nov: [130 110 110 154 159 154 138 130  58]
zadub: [164 117 100 122 136 137 151 163  58]
ziral: [157 130 127 129 137 139 137 139  58]
Befuf: [147 115 102 151 165 121 143 137  58]
tis: [169 137 127 134 146 140 137 134  58]
goral: [152 119 101 159 141 118 137 138  58]
Sudel: [137 120 107 168 143 103 130 125  58]
kop: [163 133  75 164 146 120 131 123  58]
dad: [169 137 127 134 155 140 137 134  58]
teno: [157 132  86 150 163 129 135 122  58]
Dum: [152 124 110 138 159 119 143 138  58]
places nov: [154] => 4 6
perm: [ 58 147 115 102 151 165 121 143 137] => Befuf

Sudel: [119 126 126 150 130 150 126 137]
dad: [144 155 111 119 154 119 130 135]
kop: [119  92 172 165 127 105  95 146]
teno: [134 162 123 124 152 122 134 119]
perm: [135 130 119 154 119 111 155 144] => dad
places Sudel: [126] => 2 3 7

goral: [ 98 164 174 116 147 120 137]
ziral: [138 156 155 138 155 156 135]
dad: [ 98  91 109 133 156 150 119]
Befuf: [156 138 138 156 156 135 139]
nov: [ 99 104 152 141  99 108 105]
places Befuf: [156] => 1 4 5
perm: [156 135 139 156 138 138 156] => Befuf
succ: [141] => [99]
which: [138 156 155 138 155 156 135] => ziral
succ: [147] => [120]
places nov: [104] => 2

Befuf: [113 135 109 114 124 132 117 135 109 124 135 114 124 123 130 130 113 109
 114 141 109 109 114 109 124 135 109 114 109 112 134 118 132]
tis: [132 110  65 152  66 113 106  59  97 114 112 116  95  80  83  88 132 133
 143  77 143 131  84 166 108  93 178 167 142 109 135 113 103]
Dum: [106 106  99 133  89 121 110 133 126 138 113 135 101 102 101 120 133 142
 124 106 127 138 106 158 110 125 133 156 118 121 139 146 126]
places Befuf: [114] => 4 12 19 23 28
places Befuf: [112] => 30
places Befuf: [109] => 3 9 18 21 22 24 27 29
places Dum: [133] => 4 8 17 27
succ: [99] => [133]
places Befuf: [132] => 6 33

nov: [143 142 166 138 135 129 189]
dad: [143 142 172 180 112 137 181]
ziral: [150 112 169 162 131 150 167]
teno: [115 113  79  92 118 107  95]
Dum: [128 138 115  83 121  94 175]
zadub: [124  86  82 104 121 162 115]
kop: [115 113  79 104 118 115  95]
goral: [143 103 172 147 112 131 181]
which: [150 112 169 162 131 150 167] => ziral
places kop: [104] => 4

Dum: [123 125 105 144 120 140 128 116 110 136 113 131 119 128 126 143 138 133
 136 124 122 105 121 141 126 115 110 121]
Sudel: [124 122 109 141 121 141 129 116 141 136 113 127 121 181 124 137 137 133
 133 137 127 104 141 125 136 147  99 113]
nov: [123 125 105 144 120 140 128 116 110 136 113 129 119 183 126 143 113 131
 136 124 128  98 127 127 136 149  98 108]
zadub: [132 105 146 119 130 137 133 122 147 130 123 112 138 155  98 107 122 137
 113 118 123 137 114 116 129 123 106 146]
tis: [145 126 134 128 130 104 114 145 122 131 134 119 140 147 104 139 119 126
 135 136 122 104 122 139 126 113 109 120]
places zadub: [122] => 8 17
succ: [132] => [105]
places Sudel: [141] => 4 6 9 23
which: [123 125 105 144 120 140 128 116 110 136 113 129 119 183 126 143 113 131
 136 124 128  98 127 127 136 149  98 108] => nov
perm: [126 128 140 113 115 105 105 136 116 144 125 126 141 110 121 110 133 120
 121 138 131 123 122 124 128 143 119 136] => Dum
places nov: [127] => 23 24

Befuf: [134 130 123 125 131 132]
goral: [181 115 162 128 122 122]
tis: [115 127 122 122 181 162]
dad: [152 150 132 110 107 126]
tubos: [124 127 121 121 188 163]
succ: [150] => [132]
perm: [115 122 122 128 162 181] => goral
succ: [123] => [125]
perm: [162 122 122 181 127 115] => tis
perm: [132 131 125 123 130 134] => Befuf

zadub: [142 142  82  80 140 106 144 150 141 116  99 140 108 110 148 151 156  70
 151 104 121 152 142 151 143 103 150 152 114 104  75 151 100 154 149  70
 106  70  96 101 154 114  75  92 101 142 151]
Sudel: [145 109 123 110 138 165 149 147 139 152  94 145 164 119 148 112 149 108
 120 101 104 155 143  72 122 104 151 107 133  98  97  87  91 154 106 100
 149  95  89 153 153 157  97  99  96 145 146]
teno: [109 123 155 119 152 104 108 153 157 120 112 145  89 139 151 164  96 148
  87 107  99 145 138 143  98  94 146 104 149  97  95 100  89 110 155 153
 165 122 133 154 101 106 149 149 147  97  91]
nov: [143 114 120 113 102 134 138  97 142 133 150 139 132 141  93 115  86 115
 119 145 114  93 137  89 116 146  93 109 138 140 117 153 152  86 112 114
 141 114 152 142  99 131 113 109 147 141  94]
tubos: [112 117 117 104 161 145 118 172 115 134 162 111 141 143 174 113 166 101
 114 152 109 167 109 175 120 152 180 115 138 145 108 164 117 176 120  96
 145  95 117 146 162 137  91  96 152 116 181]
Befuf: [118 144 101  83 118 144 114 101 121 137 151 117 143 143 107 148 100  79
 141 148 122  98 121  98 154 151 100 158 136 145  85 156 157 100 151  73
 139  71 157 143 100 143  77  94 146 115 102]
perm: [152 106 153 104 101 143 146 108 110 149 165 164 104 100 151 120 107 145
  94  87  91 109  96 157 149 139 149 123 122 154  72 112 145 147 119 153
  97  98 145  99  97  95 155 148 133 138  89] => Sudel
perm: [ 77  94 146 115 102 118 144 101  83 118 144 114 101 121 137 151 117 143
 143 107 148 100  79 141 148 122  98 121  98 154 151 100 158 136 145  85
 156 157 100 151  73 139  71 157 143 100 143] => Befuf
succ: [71] => [157]
places zadub: [151] => 16 19 24 32 47
places tubos: [117] => 2 3 33 39
places teno: [89] => 13 33

Befuf: [140 141 142 151 126 129]
kop: [149 103 125 156 145 150]
nov: [117 125  85 124 134 123]
ziral: [116 138  92 116 134 117]
dad: [125 147 131 130 130 136]
zadub: [124 133 119 124 125 114]
succ: [151] => [126]
succ: [85] => [124]
places zadub: [124] => 1 4

